Each row has a name. Each piece below is followed by the name of the row it came from, unless a question asks for something else. Each question is about the rows just above it. Places in a row count from 1.

[ 82 142 148 119] -> rane
[105 166 104  92] -> soku
[151 167 105  88] -> zivef
[159 155 101 152] -> pavo
Which row holds these entries in another order? [142  82 119 148] | rane
find: [151 167 105  88] | zivef
Shared by soku and zivef: | [105]
Every place of [92] in soku: | 4

[131  90 118 132 117 116 128  79 141 160 146 138 115  92]  Mul
[132 138  92 131 116 128 117 115 159  79 118  90 111 146]  zivef
[128 141 130 139 129 113 126 129 117 138 133 127 113 121]  Fako
[129 144 134 130 132 127 128 146 131 119 123 124 129 137]  Fibuz
[131 147 134 148 130  99 124 128 108 150 137 130 101 107]  Razuk
[130 106 126 119 124 137 131 117 132 125 128 130 138 125]  Vugip
[129 144 134 130 132 127 128 146 131 119 123 131 151 137]  neke
[126 121 124 118 127 144 130 128 137 115 123 126 142 142]  devav
[128 141 131 127 132 130 129 143 131 120 124 125 129 137]  rane
find: [131  90 118 132 117 116 128  79 141 160 146 138 115  92] | Mul
[ 79  90  92 115 116 117 118 128 131 132 138 141 146 160] is which row reordered? | Mul
find: [130 106 126 119 124 137 131 117 132 125 128 130 138 125] | Vugip

[128 144  87 106  92 102  97 140 168 128 141  98 139 122 133 106 121 151
 121 135 106  99 153 108 120 122 167 132 106 139 109]  Fako
[141 144 105 113  92 135 124  99 170 106 139 119  94 135 142 101 101 125
 101 128  90 101 142 128 139 135 170 137  83 145 113]  Fibuz
[138 153 120 154  93 154 161  94 171 121 133 121  98 154 151 141 122 139
 128 137  79 129 131 138 111 140 158 127  80 146 105]  Razuk
Places of [121] in row Fako: | 17 19
The next 2 entries after [121 133 121  98 154 151 141 122 139 128]: | [137  79]
Every place of [101] in Fibuz: | 16 17 19 22
Which row holds [128 144  87 106  92 102  97 140 168 128 141  98 139 122 133 106 121 151
 121 135 106  99 153 108 120 122 167 132 106 139 109]? | Fako
At which places does Fako hold [106]? | 4 16 21 29

[ 99 112 100 148 114] : soku
[128 139 121 136 122] : pavo
[121 139 128 122 137] : Mureb
[118 128 122 167 126] : Vugip
[ 99 112 153 103 149] : devav
Every place of [121] in Mureb: | 1
Put [122 136 121 139 128] back in order: which row is it? | pavo
Put [ 99 100 112 114 148] back in order: which row is it? | soku

[149 112 149 149 165 133 126 124 125 127 145 146] : Mul
[188 114 152 142 113 152 111 133 122 119 174 125] : devav
[127 146 107 127 134 117 133 159 134 139 139 127] : soku
[148 143 132 131  95 161 137 120 136 131 164  76] : pavo
[143 148 117 141 130 186 137  75 126 109 127 157] : Mureb
[112 133 126 140 145 136 146 124 148 127 125 165] : Razuk
[ 85 131 128 127 143 131 138 131 133 123 114 133] : neke
[140 135 132 148 159 131 107 109  99 125 139 184] : Vugip
[172 125 133 103 125 121 134 124 139 124 103 127] : Fako
[120 129 126 139 124 121 139 125 134 118  89 144] : zivef
The row with [148 143 132 131  95 161 137 120 136 131 164  76] is | pavo
Every place of [127] in soku: | 1 4 12
Put [112 124 125 126 127 133 145 146 149 149 149 165] back in order: which row is it? | Mul
The next 2 entries after [124 121 139 125 134]: | [118  89]
Places of [149] in row Mul: | 1 3 4

[134 122 102 124 172  93] -> pavo
[131 107  79  84 127 145] -> Vugip
[128 107  79  84 127 145] -> Fibuz
[ 84  79 127 145 106 128] -> neke
Put [ 79  84 107 127 128 145] back in order: which row is it? | Fibuz
What are the next 2 entries after [84 79]? | [127 145]
[145 128 107  79  84 127] is which row reordered? | Fibuz

[ 94  94 100 101 165 115 144 135] : soku
[100 126 131 130 141 135 133 142] : Vugip
[149 142 136 133 141 127 129 141] : Razuk
[100 135 133 141 126 142 131 131] : Fibuz
The row with [100 135 133 141 126 142 131 131] is | Fibuz
[131 142 126 135 131 100 133 141] is which row reordered? | Fibuz
find: [149 142 136 133 141 127 129 141] | Razuk
Every place of [101] in soku: | 4
Which row holds these entries in another order? [100 126 130 131 133 135 141 142] | Vugip

